Each row below holds a small network's activations on one input, seen along a few directions.
In each table, some parts of the input vary, and every possible input appears once, in random order.
A made-up example of a description, with smaller parts first: one of 8 places around a ring, together with either a single point or (one of 2 separate values, together with one of 4 places along a line) or one of 9 places around a ring.
Shared parts are said once, and a part with two or three values counts as separate values.

Other details of the inputs vary at random and push rows far along two fixed directions, the same in every table; ignore that.

A family of inputs:
row 1: [ 11   9  -7 -31  -7 -20   7 -33  10 -11  -6   5 -23]
row 2: [  5 -11   7   5   8 -14   1   1   4 -25  13   0  13]
row 3: [ -2  -9  70  21  46  31 -32  45   7 -24   8  36  35]
row 4: [ -2  -6 -19   5 -24 -13  18  -9   3   1 -11 -19  -8]
row 5: [  4   1 -21 -17  -6 -15  -1  -3  20   4  16  -7  -7]
row 6: [ -7   7  23  -6  30  24 -21  28   7  14  12  23   7]
row 7: [  4   3 -26  -3 -13  -8   3  -9   7   4   9   9  -7]
row 8: [  0  -2 -15   2  -5 -10   8 -12 -11 -10   6 -15  -5]
row 9: [  0  -9  71  23  49  30 -30  42  12 -18   2  36  39]
row 10: [ -8  -1  -7   8 -18 -10   9  -9   3 -13   5 -14  -1]
row 11: [  5 -12  15  23  18 -12  -8  21  17 -35   8   2  11]
row 12: [ 14  15 -25 -22 -13 -18   1  -1  14   7   6 -11 -10]
row 13: [  0 -12  28  18   6 -11  -2  12  27 -26   8   9  26]
row 14: [-16  16   2 -19  -1  43   4 -16 -53  54 -28  -2  -6]
row 15: [  7 -11 -15   7  -3 -16  11  -2   2  -9  -6 -14  -4]
row 16: [  9  -7 -21   0  -9 -19  18 -16  -5   2  -5 -17  -4]
row 17: [  9   0  -8   6   1 -12  -7   5  22 -14  13  21   6]
row 18: [ -8  26  23 -46  15  32 -17  -8 -36  50 -23  12 -41]
row 19: [  7 -11   5   6   9 -16   5  -3   9 -18   6  -2  16]
row 20: [  8  -7 -13   2 -11 -11  14 -14   0   3  -6 -16  -1]
row 21: [-14  15   6 -10  -4  42   7  -5 -45  54 -31  -1 -10]
row 22: [  6  -9 -21   3 -15 -11  14 -11   0  -2  -8 -21  -9]
row 23: [ -6  -2 -11   6 -16 -13   5 -13   0 -13   4 -16  -2]
row 24: [ -6  -1 -19   6 -22 -10  14 -10   0  -6  -4 -20  -9]
row 25: [-13  15   3  -8   8  50  -3   1 -52  40 -26  -4 -16]
row 26: [  3   0 -32  -4 -16 -12   7 -14   6   6  13   2 -10]
row 27: [-18  15   5 -19  -3  42   0 -11 -56  44 -20  -1  -7]
row 28: [  0  -2 -20   1 -16  -9  11 -19  -7  -9   5 -22  -8]
row 29: [ 16  13 -31 -11 -17 -14   5  -9   6  -2   0   6  -6]
row 30: [  5   6 -17 -14  -3 -19  -3  -1  20   4  15  -6  -6]
row 31: [ -2 -10  18  26   8 -10 -11  19  23 -33   4   2  13]
row 32: [ -6  -3  -7  -3 -20  -9  13 -14  -4  -5   4 -12   2]
row 33: [  1 -13   6  18  -3 -12  -1  10  18 -17  -5  -4   8]
row 34: [-15  15  31  -6  38  53 -24  31 -20  35  -3  38   3]
row 35: [  3  -3  -7   9   3 -10  -6   8  25 -11  20  14   2]
row 36: [  4 -14  25  24   9 -14  -7  16  28 -23   1   7  22]
Each input here is: either one of 2 separate values or one of 10 places along a line or (one of 4 places along a line, together with one of 6 places around a ring).
What sort of input is row 14? -> one of 4 places along a line, together with one of 6 places around a ring
Change only the place on the ring of 6 in row 19. List by row number the other rows that result. -> row 2, row 8, row 11, row 15, row 16

A family of inputs:
row 37: [ -8   9  17  -3  21  27 -17  14 -11  10   8  23   6]
row 38: [  5  18  -1 -22   7  14 -11   5  -6  27 -11  17 -18]
row 39: [ -4  12  23  -8  19  23 -17  17  -4  11  -3  19  -1]
row 40: [ -7   0  30   8  20  28 -11  15 -17   7  -9   9  12]
row 41: [ 16  -1 -70 -17 -39 -52  26 -40  25 -12  27 -19 -15]
row 42: [ 10 -22  19  31  -2 -34   2   9  37 -49   1  -5  18]
row 43: [ -5   6 -35 -22 -27   5  25 -37 -38  35 -22 -33 -29]
row 44: [ -9   6 -36 -18 -28  11  23 -35 -45  32 -12 -29 -19]
row 45: [  0  13  14 -10  18  25 -18  18  -3  19   5  32   3]
row 46: [ 10  -3  -7  -4  -7 -31  -2  -3  32 -22   9  -4  -9]
row 47: [  4  19 -48 -40 -24   1  16 -32 -20  47 -12 -10 -37]
row 48: [  1 -17  -7  23 -11 -20  14 -10   8 -30   8 -10  19]
row 49: [ -7   4  27   0  21  22 -14  17 -12   9  -2  12   8]
row 50: [ -6   6  29  -2  21  22 -14  18 -10   7  -6  12   3]
row 51: [ -9   7   0  -7   7  21  -1  -3 -28  17   1   2  -1]
row 52: [-11  -4  29  18  12  28  -5  13 -21   3 -11  11  19]
row 53: [ -9   7   4  -9   3  20  -2  -1 -25  19  -2   1  -3]
row 54: [  7  -5  -8   0  -5 -27  -1  -3  30 -21  19  -1   4]
row 55: [  5  -8  11  10   7 -19 -11  13  37 -33  26  13  14]
row 56: [  7 -15  20  19   8 -19  -3  13  29 -39   8  -2  17]
row 57: [ -7   4 -33 -13 -32   5  30 -39 -41  34 -29 -32 -22]
row 58: [ 17  -6   0   5   5 -33  -9  12  51 -31  26  18  14]
row 59: [ -4   9  11 -11   7  14  -6   3 -18  17 -14  -1 -14]
row 60: [ -4   1  32   5  18  23 -12  16 -14   5 -18   6   0]
row 61: [ -6   3  31  -2  22  20 -14  18  -8   9  -8  12   0]
row 62: [  4 -11 -53  -2 -37 -36  32 -42  -3 -15  12 -38  -8]
row 63: [  5 -15   1  20 -12 -25  13  -5  18 -31  -2 -13  13]
row 64: [  7 -20  -6  23 -16 -35  15 -10  24 -36   6 -16  18]
row 65: [ -5   9  27  -7  23  24 -19  18  -2  14  -6  21  -4]
row 66: [  3  17  -2 -20   8  17  -9   5  -6  26  -5  18 -10]
row 67: [  2 -21 -15  53  -9 -21   1  39  43 -29  13 -11  22]
Describe the family of inputs behind these rows. -> either a single point or (one of 5 places along a line, together with one of 6 places along a line)
Change only the place on the line of 6 in row 47. List by row number the other rows that result. -> row 38, row 41, row 45, row 58, row 66
Change only the place on the line of 5 in row 44. List by row number the other rows that result. -> row 45, row 52, row 53, row 55

A family of inputs:
row 68: [-15  20 -22 -28   0  34  -1 -14 -44  49   3  12  -5]
row 69: [ -9  16   7 -22 -13  19   7 -17 -37  37 -40 -14 -31]
row 70: [-12 -28 -35  50 -40 -11  35  -4  -9  -1 -12 -54  18]
row 71: [ 21  -3  30  10  30 -10 -29  47  61 -24   9  40  16]
row 72: [ 16  -2 -50 -11 -22 -52  16 -17  43 -10  19 -15 -21]
row 73: [ 17 -13  57  21  26 -14 -22  31  41 -39 -15  19  17]
row 74: [ -6  28 -19 -32 -11  24  -2  -2 -18  53 -17   8 -32]
row 75: [-20   3  44  -5  28  47  -8   4 -48  15 -17  17  15]
row 76: [  4 -11 -15  -6 -20 -29  14 -28   8 -20  -7 -31 -19]
row 77: [  6  -7  30  13  31  -4 -33  42  53 -31  26  32  13]
row 78: [ -7  29 -19 -32   2  34  -4  -3 -34  51  -4   2 -20]
row 79: [ 10 -10 -25  -7 -28 -48  26 -34  15 -33   4 -43  -9]
row 80: [ 11  -1 -40 -14 -20 -29   8 -14  13  -3  27  -8 -10]
row 81: [-11  21  20  -9  27  47 -27  17 -29  35   4  34   8]
row 82: [  6  -8  31  22  28   0 -23  25  35 -36  42  43  39]
row 83: [  6 -20  56  23  28  -9 -17  27  21 -50  10  15  25]
row 84: [-14   4  46   0  26  53  -4  -2 -49  13 -13  20  17]
row 85: [-14  11   6 -17  -1  32   8 -27 -58  30 -24 -11  -9]
row 86: [ 12 -13 -24  -2 -25 -56  25 -33  21 -25  -6 -36 -21]
row 87: [  0 -15 -79  48 -46 -27  30   3  14 -13  13 -31   9]
The inputs of row 86 and row 72 match in every part but one. If row 79 is changed in the same way as row 86 into row 72, which row does it become? -> row 78
Describe the family of inputs behind these rows. -> one of 2 separate values, together with either a single point or one of 9 places along a line
